A small network was trained on invented records. Each row is its activation on one of them, seen along a few directions.
Here are examples, each followed by its value of one field, Busik.
The largest differences between rows may come from other fields.
Strong random noise was added to every row along 10 fixed directions; ignore it. To show where, here is one row again and again, with new noise each time:
100 -284 152 -294 -186 -54 -77 426 -56 -325 240 303 -228 -118 491 -450 -155 13 -195 -278 -198 -126 19 74 -97
58 -134 -268 -97 28 74 -656 98 287 -56 205 -233 -26 -90 -196 -83 38 259 43 -424 106 -709 100 -5 -247
-101 230 125 4 439 -60 -5 -33 -135 -742 12 307 204 -516 -51 -154 -211 -356 113 -218 537 -428 163 -134 -272
-170 230 -192 -33 116 265 -348 365 -236 299 435 385 147 -73 -8 563 205 -360 508 -287 127 -66 -193 251 -364
105 -7 149 232 27 -130 -497 -303 -20 -80 -71 -247 173 269 -134 69 -219 321 -99 41 492 265 270 -255 -105
98 113 143 32 316 102 66 73 69 317 -128 308 -121 -390 180 -335 -369 -161 319 8 -16 46 -116 -26 -9
61 -234 7 -49 7 59 -434 78 -243 -206 -340 380 214 34 -31 -396 24 294 -9 465 351 331 -105 51 -82
-163 232 263 86 329 -225 351 135 173 -197 -136 200 -133 -232 -318 131 277 -201 -240 -176 134 -304 92 125 430
26 250 -71 167 49 257 -100 -133 -154 130 288 -8 259 -174 32 263 -153 -205 409 -249 -93 101 -104 90 -536
459 204 832 676 467 -133 425 -417 625 546 3 -435 -230 -335 -268 -87 -553 451 -13 -451 -644 131 298 18 164
25 -212 -351 -162 -134 -381 11 122 327 -567 1 -387 -223 -130 291 -317 -107 -53 -320 -107 53 -377 196 -434 6
-48 -17 -119 -194 -139 -14 13 -192 -170 -395 -343 79 61 -90 254 -551 -222 -172 -168 228 328 49 -55 -206 -25

-119 207 594 -87 -15 -63 -210 2 -152 226 202 197 -223 365 51 216 -168 -122 -297 -505 530 -35 287 36 387 | s3
94 -420 364 -3 -152 -492 321 235 672 -233 -75 -454 -528 107 -5 -371 76 536 -804 -335 -375 -206 350 -33 686 | s6
-192 394 -24 32 -393 148 654 -372 -418 -220 281 -195 244 41 342 362 -185 -680 -26 -242 -128 432 -71 0 -337 | s2
44 -285 -117 116 -49 -140 -488 331 15 -137 236 -77 141 275 -57 362 246 399 51 71 102 184 144 -12 -158 | s4
110 -103 -566 -258 -484 128 -118 -101 251 26 241 -553 -136 28 120 -171 73 29 -100 -343 -625 -558 -140 10 -348 | s8
-1 30 89 294 -236 -149 -128 -176 -75 33 116 -353 228 534 -215 631 275 261 -159 50 17 564 166 31 -68 | s5
-309 262 -626 -168 -18 503 -263 -530 -180 222 -818 90 458 -64 -506 -354 270 -154 294 625 560 -145 -479 173 -32 | s7
131 -110 341 135 -61 -154 24 59 -171 -418 89 165 104 107 104 40 113 234 -180 66 -143 265 116 124 -92 | s1
-39 240 725 -75 -283 113 -210 -579 -259 258 42 -144 -111 529 201 -159 -647 -20 -417 -527 571 177 324 -106 233 | s2
-33 -205 -40 -257 506 -135 -647 504 506 365 -166 252 -448 -163 -160 -312 -41 206 103 -108 609 -770 209 -158 545 | s4
-256 75 -249 -62 -313 11 285 -145 -170 -327 -83 -173 212 95 121 112 123 -299 -115 117 137 342 -100 -3 -114 | s6
-268 214 -156 -391 -133 109 178 -86 -130 -269 -29 80 -61 -172 168 -243 -75 -594 -123 -308 265 -374 -72 -31 -43 | s9
-147 389 159 63 126 385 -100 -203 -552 81 127 432 434 -25 -76 292 -98 -340 425 -77 377 159 -107 204 -336 | s7
24 75 298 258 87 -363 584 -33 228 6 -18 -281 -247 91 -11 260 -17 -20 -303 -45 -220 217 195 -185 418 | s9
20 85 413 16 34 -71 495 -194 -60 -341 -231 132 -82 -149 48 -412 -149 -39 -365 -29 -110 -85 37 37 295 | s3
222 -218 -348 -114 -103 -163 -280 124 337 277 119 -357 -359 81 424 -246 -364 123 120 -10 -208 -193 36 -436 -83 | s8
44 -308 -447 -20 -18 -246 -167 407 205 -23 -173 15 -117 103 6 12 428 284 4 497 -137 -37 -104 -104 236 | s1
-85 171 -198 -9 266 -79 28 109 -37 23 222 46 -18 -189 145 354 -53 -436 402 -66 133 -243 19 -244 -207 | s5

Which value of Busik does each new row have?
374 -32 55 481 835 324 -420 -175 375 201 -240 56 430 -844 -591 -370 -354 553 823 146 -58 -75 -10 135 -599 | s4
60 -143 -188 -340 -418 -16 480 -80 456 842 -597 -236 -675 115 266 -682 122 39 -379 267 -640 -101 -340 68 873 | s1
-3 338 170 254 172 110 322 -138 -6 504 104 -2 68 -140 86 317 -287 -290 393 -70 -88 536 -21 36 -80 | s4
178 -19 269 71 -354 209 88 -587 266 105 -48 -584 -33 174 -342 -315 27 531 -481 -478 -556 -515 91 286 143 | s7
-74 555 582 154 412 289 561 -88 -51 422 169 427 -76 -405 -251 236 -79 -427 201 -496 -251 -250 -87 459 176 | s3
409 -154 164 50 118 146 189 28 -86 619 -290 377 -235 -178 572 -662 -581 130 404 595 -545 557 -326 -133 1 | s8
-35 204 -31 189 254 -312 730 126 239 -86 -37 -68 -130 -346 189 152 -72 -419 102 64 -230 122 47 -222 138 | s7
-45 94 -214 -6 337 -27 -384 179 -96 22 -3 276 110 -60 -182 233 80 -115 343 219 403 -104 -31 -114 -150 | s8
61 79 295 -33 -54 361 362 38 -152 175 127 323 105 -238 -10 -128 28 -41 171 -195 -640 154 -253 574 -229 | s5
